Here are a small network's activations along a few directions, averaged over the inputs that share one value of a field.
Values that are neighbours, or in one group, have similar rows; names and order tell nothing.
Strong random noise was added to every row along 4 fixed directions; ignore it. To show where, here is one row again and again, with new noise each time:
|  -51 |  178 | -487 | -429 | -507 |   98 | -311 |  352 |  177 |   76 |  184 |   38 |   73 | -329 |
|  -16 | -289 |  390 | -203 |  331 | -169 |  161 | -426 |  -93 | -134 | -105 |  245 | -117 |  264 |
| -130 |   37 |  -85 | -200 | -161 |   11 |  -77 |   30 |    3 |   56 |   75 |   91 |    4 |  -48 |
| -224 | -111 |   39 |    9 |  132 |  -47 |   74 | -101 | -237 |   17 |   -1 |   40 |  -95 |   63 |
|   68 |  171 |  262 |  167 | -968 | -122 |  240 | -382 |   89 |  521 |  -84 |  481 |  191 |  523 |
|  -86 |   92 | -374 | -521 | -170 |   94 | -322 |  304 |  166 |  -77 |  185 |   -1 |   15 | -360 |


BAMIK, 11 values:
ruf: |  -44 |  444 |   95 |  139 | -259 |  209 | -174 |  191 |  297 |  167 | -168 |  -95 |  100 |   63 |
fuzu: |   59 |  144 |  299 |  -83 |  404 |  153 | -148 |  178 |   50 | -119 | -164 |  159 |   44 | -123 |
zifu: |  129 |    4 | -467 | -127 |  198 |  138 | -269 |  169 |  104 | -255 |  198 | -110 |   43 | -128 |
dozub: | -464 | -352 |  120 |  229 |  633 | -127 |  232 | -123 | -431 | -259 |  -41 | -154 | -213 |   72 |
mibor: | -224 |  125 |  163 |   57 |  257 |    9 |   32 |  199 | -120 |  102 |  101 |  -28 | -168 |  -51 |
bul: |    1 |  127 |   72 | -412 |  312 |  122 | -125 |  -90 |  429 | -278 |  173 |   89 |  -21 |  -44 |
num: |  -42 |  -18 |  410 |  543 | -106 | -107 |  236 | -299 | -172 |   67 | -200 | -253 |  124 |  351 |
fam: |  352 | -274 |  -58 |  328 |  268 |  -71 |  335 | -328 |  -19 |  -82 |  -88 |   68 |  -92 |  190 |
furu: |   88 |  101 |  162 |  498 | -198 |   13 |  221 |  -82 |  -30 |  421 |  110 |  -21 |  279 |   46 |
dumar: |   63 |  -77 | -200 |  -94 |  281 |  -59 | -131 |  183 | -248 | -306 | -213 | -495 | -236 | -228 |
sof: |  246 |  -38 |  318 |  165 | -116 |  -17 |   68 |   13 |  239 |  127 |  140 |  -16 |  188 |  -73 |
The values of BAMIK form a ring.
Q: List every value one step from zifu, in the order listed.
A: bul, fam
Q: List every value one step from dumar, in the order listed.
A: ruf, num
Q: List every value one step from mibor, in the order listed.
A: fuzu, dozub

SETUG, 13 values:
nivep: | -175 |  153 | -411 |  132 | -271 |   58 |  -32 |  245 | -149 |   13 |  -17 |  104 |  -63 |   -2 |
lufi: |  232 |  -39 | -283 |  260 | -407 | -173 |   71 | -164 | -120 |  157 |  103 |   10 |  105 |   61 |
pibi: |  197 | -122 | -535 |   14 | -188 |   96 |   99 |  -93 |  -40 |   10 |   32 |    1 |  -18 | -111 |
gasu: |  -13 |   58 |  297 |  412 |  133 |   95 |  112 |   26 | -104 |  186 | -144 |  -69 |  148 |  165 |
kiru: |  216 |    7 | -294 |  149 | -406 |   59 |   23 |  110 | -106 |   73 | -201 | -274 |  -14 |  105 |
kepop: | -313 |   45 |  397 |  -45 |  194 |   86 |   72 |   44 |  -36 |    3 |  178 |  -51 |   57 |  -67 |
siker: |  275 |  163 | -405 | -292 | -348 |   92 | -235 |  241 |  346 |  196 |  300 |  130 |  249 | -250 |
forir: | -470 |  293 | -209 |  439 | -400 |   87 |   20 |   78 | -230 |  106 |    1 |   -1 | -108 |   49 |
dat: |   46 |  321 |   45 |  -84 |  -46 |  119 | -146 |  104 |  326 |   37 |  -86 | -148 |   40 |  -90 |
pebig: | -195 |  122 |  243 |  -46 | -200 |   -8 | -139 |  276 |   69 |  213 |  166 |   71 |   45 |    5 |
kur: | -704 | -117 |   21 |  626 |  540 |   18 |  335 | -101 | -648 |   96 |  -65 | -214 | -260 |  258 |
dor: | -372 |  387 |  139 | -323 | -145 |  155 | -347 |  298 |  303 |   67 |  412 | -127 |  102 | -323 |
tura: |  226 |  -72 |  225 |  -38 |  334 |  -80 |  -24 |  -28 |   64 | -111 | -188 |  -54 |   84 | -189 |
The values of SETUG form 3 separate groups.
Q: List the group mates of tura, in the order listed.
A: gasu, kiru, dat
Q: List the group mates of nivep, in the order listed.
A: kepop, forir, pebig, kur, dor
